A small network was shown many inputs. Here are its activations along a few directions, one row for each input.
Each table varies a few parts of the input and shows all the possible inputs, shuffled.
Descriptions start from the smaller parts, as in this example, which fits no table here: one of 6 places along a line, together with either a single point or (one of 2 separate values, together with one of 5 places around a ring) or one of 11 places around a ring.
Shared parts are said once, and a part with two or three values counts as separate values.

Other details of the inputs vary at random and push rows far along three fixed directions, the same in every table; ignore that.

A family of inputs:
row 1: [ 31  16  28 -22   4   2   8   1  14 -15   5   4]
row 2: [-15   3   6  10  -6  16  12  21 -12  -2  -9   1]
row 3: [  8  24  28 -18   7   7   4  12   1 -11  -2  -9]
row 4: [ 4 18  9  2 18  6 -5  7 -5 -1 -5  6]
row 5: [ -3 -31 -29   7 -14 -22 -12 -27  13  10  10  -1]
row 6: [  4   1 -16   3  16   4   0  -4   0   1   3  22]
row 7: [-19   0   3   7 -12  11  12  17 -14   2 -12 -19]
row 8: [-19  -3   3   4 -12  16  13  19  -8  -7   2 -13]
row 9: [ 13   1 -10  10  19  -1  -9  -8   5   1   0  27]
row 10: [  7 -22 -17   0  -7 -17 -11 -27  13   4  10  -5]
row 11: [ 33  11   2  -6  20 -12  -8 -16  14  -1  -3  17]
row 12: [-16   7 -13   9  11  -2  -8   5  -5  13 -14  24]
row 13: [-23  -3  -8   8   2  11  -1   8 -19   3   3 -17]
row 14: [ -9 -40  -9  14 -34 -11  -2 -15   0   5  18 -19]
row 15: [-20  14  -3   1   2  13  13  23  -9  -1 -17  -1]
row 16: [-23   3 -23   7  10  -4  -8   3  -4  13 -11  24]
row 17: [ 24 -11  32 -14 -26  -1   9  -8  -2 -12  18 -54]
row 18: [ 25  12  16 -23   4 -16  -8 -12  19  -1   2  13]
Description of these inputs: one of 3 separate values, together with one of 6 places along a line.
Q: The inputs of row 17 and row 6 match in every part but the choice among 3 separate values. If row 10 is changed in the same way as row 17 into row 6, which row does it become?
A: row 1
Q: Which other rows does row 14 become when the choice among 3 separate values takes its other values? List them by row number.
A: row 15, row 16
Q: Which other rows does row 16 become when the place on the line of 6 takes its other values? List them by row number.
A: row 3, row 4, row 12, row 13, row 18

A family of inputs:
row 19: [-24 -21 -41  28   6   7   0   0  -9   6   3  10]
row 20: [-23   9   1  16   6  29  12  27 -25  -4  -6 -16]
row 21: [-35  -5 -27  15  -1   8   7  18  -9   8 -19  23]
row 22: [  2  30  -1  -5  34   9  -2  13  -4  -4 -11  21]
row 23: [-12 -34 -17   7 -36 -11   1 -12   8   7  12 -15]
row 24: [  0  30  20  -8  21  25  11  29 -15 -13  -6  -1]
row 25: [ -1 -36 -19  11 -20  -3  -1 -20   0  -1  20 -26]
row 26: [ 36  22  33 -17   8 -10 -10 -10  14  -6   2   2]
row 27: [ 21   7  17 -19  -4 -19  -4  -9  16   8  -2  23]
row 28: [  1  -4  35 -12 -29  -9   2   3   5  -4   2 -30]
row 29: [-21  -8   3  -3 -19  -6   1   3  -2   5  -5 -21]
row 30: [  2  18  -3  -1  22  11   2   9  -5  -4 -10  11]
row 31: [ 22 -12   5 -12 -16 -27  -8 -21  21   8   0  12]
row 32: [ 12  25  -5  -7  27  -6 -10  -6   8   1 -15  19]
row 33: [ -9  20  20  -9  -2   7   9  23  -4   1 -14  11]
row 34: [-24  -2  13  14  -5  17   7  20 -25  -2   4 -33]
row 35: [-24   3 -25   8   8 -10 -10   4   2  14 -13  32]
row 36: [ 20 -25  -4  -9 -22 -23  -1 -25  24   4  11   8]
row 37: [  5  24  -1 -16  13 -13  -4   3  11  12 -14  37]
row 38: [ 26  -9   3  -2  -3  -5   1 -11  12  -9  10  -2]
row 39: [ 20 -13  -4 -11  -2 -22 -16 -32  12   4  15 -12]
row 40: [-30  -1 -34  29  17  17   1  14 -16   6 -12  21]
row 41: [  8  -3   4 -18 -14 -23  -2 -13  12   8  -2  -5]
row 42: [ -2  22   1   8  18  10  -4  10  -3  -1 -14  16]
row 43: [ -4 -40 -14  21 -24  -3  -8 -21  -3   3  19 -22]
row 44: [ -5 -11 -42  20  24  -6 -10 -15   2  12  -5  45]
row 45: [-18  -9   3  -3 -21  -5   5   3  -4   3  -5 -24]
row 46: [ 23  10   3 -15  17   4   2  -4  11 -10  12  19]
row 47: [-25 -22   9  23 -28  11   5  12 -25  -2   9 -52]
row 48: [ 29  19  42 -17   6   3   4   4   1 -12   5 -17]
row 49: [ 30  14  38 -20  -5  -8  -3  -8   8 -10   3 -29]
row 50: [ 32  14   3 -25  22 -19 -16 -25  19  -2   6  18]
row 51: [-11 -12   0  15 -13  16   6   8  -7 -10  11 -24]
row 52: [ -9 -12 -50  20  24   0  -7 -14   1  12  -5  43]
row 53: [ -6 -24 -40  14   9 -19 -18 -31   3  17   3  10]
row 54: [ 27  -3  23 -15 -10 -11  -6 -20   8  -8  12 -31]
row 55: [  4  21   5  -1  13  26  13  18  -3 -12  -1   7]
row 56: [-16 -19 -10  14  -6  10   0   1 -11  -3  12 -12]
row 57: [ -4  23  29 -14   8  23  13  27 -16 -16   6 -25]
row 58: [  1  35  23  -4  22  16   7  29 -12  -8 -16   1]
row 59: [-31 -11   7   4 -30  19  20  28 -10  -7   1 -26]
row 60: [ 21  -6  -6  -4   6  -4  -1 -18   8  -2   9  10]
row 61: [ -6  22   0  -8   8   9  14  22  -1   4 -17  33]
row 62: [ 11 -17  13  -8 -23 -15   2  -9  13   1   3   1]
row 63: [ -7 -10  -7  15  -3   3  -4  -4 -10   4   2  -7]
Q: The inputs of row 34 and row 53 match in every part but one. If row 35 is changed in the same way as row 34 into row 53, which row does it become?
A: row 45
Q: The inputs of row 36 and row 21 match in every part but one. If row 59 is changed in the same way as row 36 into row 21, which row does it become?
A: row 62
Q: Describe the family of inputs behind these rows.
A: one of 5 places along a line, together with either one of 3 separate values or one of 6 places along a line
Q: Which other rows does row 38 become when the place on the line of 6 takes its other values? List them by row number.
A: row 19, row 25, row 46, row 51, row 55
Q: Which other rows does row 57 become when the place on the line of 5 takes its other values? List them by row number.
A: row 24, row 46, row 50, row 56
Q: Which other rows does row 20 become when the place on the line of 6 takes its other values? List them by row number.
A: row 24, row 30, row 42, row 47, row 63
Q: Which other rows does row 61 become when the place on the line of 5 takes its other values? List them by row number.
A: row 23, row 27, row 37, row 41
